A small network was shown many inputs. Here are its activations along a few directions, one row for each input.
In each table, some parts of the input vary, and every possible input appears once, in random order.
A made-up example of a description, with smaller parts first: ring(5) and (point or (values(2) and line(4)) or line(9)).
Shared parts are said once, and a part with two or three values counts as separate values.
In the rows, zero is written as 128.

Other details of the inputs vary at random and push rows far along three fixed directions, the same in every table; ignore that.

Rows:
x1: [138 119 134 125 123 118 134 132 144 129 136]
x2: [117 141 123 223 122 130 162 144 132 143 116]
x3: [137 126 133 126 132 116 129 137 137 120 143]
x4: [129 113 126 126 142 148 118 101 113 120 129]
x5: [109 143 123 210 126 148 154 123 101 141  94]
x6: [134 110 130 126 142 149 119 102 112 118 129]
x7: [135 126 124 126 123 124 128 136 143 120 145]
x8: [142 122 129 125 116 122 131 135 141 128 139]
x9: [138 125 128 126 122 124 131 138 140 118 143]
x10: [130 109 128 225 152 165 141 105  96 126 117]
x11: [ 98 157 126  99 112 119 130 141 121 136  89]
x12: [135 123 128 125 134 125 125 141 148 124 137]
x13: [130 122 134 124 130 128 127 142 145 125 141]
x14: [138 126 130 128 125 117 125 140 135 118 145]
x15: [140 125 128 126 123 115 129 133 138 133 143]
x16: [134 122 128 125 133 125 124 142 148 122 135]
x17: [120 137 126 115 128 126 125 115 111 134 115]
x18: [140 127 133 126 126 121 131 138 138 119 144]
x19: [117 134 126 114 137 143 119 121 118 128 116]
x20: [145 105 129 133 146 151 112 100 103 120 140]
x21: [134 122 122 123 133 122 136 140 140 125 144]
x22: [106 150 127 176 123 110 151 153 135 126 118]
x23: [133 113 125 127 144 151 119  99 112 122 132]
x24: [139 105 122 133 143 150 110 100 102 119 139]
x25: [138 125 128 126 122 118 129 132 141 134 144]
x26: [140 123 126 127 120 114 126 135 137 130 143]
x27: [109 146 118 105 122 125 136 130 114 139 107]
x28: [134 123 134 127 131 114 127 137 138 117 142]
x29: [124 134 129 114 126 133 129 115 115 132 113]
x30: [134 126 129 126 132 116 130 135 139 121 145]
x31: [132 116 135 124 124 125 129 140 145 135 138]
x32: [138 124 125 127 119 118 126 133 141 132 143]
x33: [135 129 127 126 128 122 128 135 141 123 148]
x34: [134 124 129 125 134 126 125 141 148 125 138]
x35: [100 156 125 100 115 121 129 139 121 137  90]
x36: [118 151 128 175 109 113 152 155 134 135 113]
x37: [129 129 131 117 129 132 126 114 113 131 117]
x38: [135 123 135 126 129 118 130 136 140 116 140]
x39: [143 125 132 127 123 115 128 135 136 132 142]
x40: [ 94 160 128  98 112 123 132 140 120 140  94]
x41: [135 119 131 124 128 124 128 139 147 137 137]
x42: [134 120 130 125 131 124 124 143 146 120 135]
x43: [131 130 129 118 126 135 124 114 110 132 119]
x44: [136 118 130 124 128 123 127 139 147 135 134]
x45: [116 140 125 113 126 128 126 115 114 136 113]
x46: [120 129 125 116 136 141 117 122 118 123 112]
x47: [130 128 126 120 125 132 117 114 106 130 120]
x48: [116 134 128 114 135 143 120 122 118 128 117]
x49: [139 110 129 127 144 151 121 101 111 120 132]
x50: [114 133 129 114 133 143 120 123 117 127 116]
x51: [136 127 127 126 128 118 129 137 137 122 147]
x52: [148  99 128 135 143 156 111  99 104 115 140]
x53: [139 120 136 126 124 115 131 133 141 128 136]
x54: [137 123 130 125 125 119 133 130 145 132 140]
x55: [134 120 131 126 125 115 128 131 144 132 140]
x56: [ 96 160 127  98 115 123 132 138 121 140  95]
x57: [120 136 120 115 119 137 123 114 112 133 114]
x58: [134 127 125 127 124 121 125 137 141 121 147]
x59: [127 115 126 126 142 145 115 103 111 121 130]
x60: [139 127 131 125 125 124 133 136 141 121 143]
x61: [ 98 160 125  99 117 123 130 136 121 140  93]
x62: [114 138 126 113 125 123 124 117 111 133 111]
x63: [122 132 131 116 127 125 122 116 110 131 114]
x64: [112 139 125 111 123 130 128 115 117 134 108]
x65: [141 123 134 126 127 113 130 134 138 131 139]
x66: [133 127 129 126 131 119 130 134 143 123 145]
x67: [136 113 123 128 141 154 117  99 109 123 135]
x68: [113 141 126 177 120 119 149 157 144 141 109]
Each input here is: values(2) and (point or line(9) or (line(4) and ring(6))).
- Changing only the values(2) part turns x21 into x27. The same change can be made to x51. Which row results? => x15
- Changing only the values(2) part turns x7 into x57. The same change can be made to x3. Which row results? => x65
- Which other rows does x5 become when the line(4) part takes its other values? List them by row number. => x1, x8, x29
- Which other rows does x10 become when the ring(6) part takes its other values? List them by row number. => x3, x23, x30, x49, x66
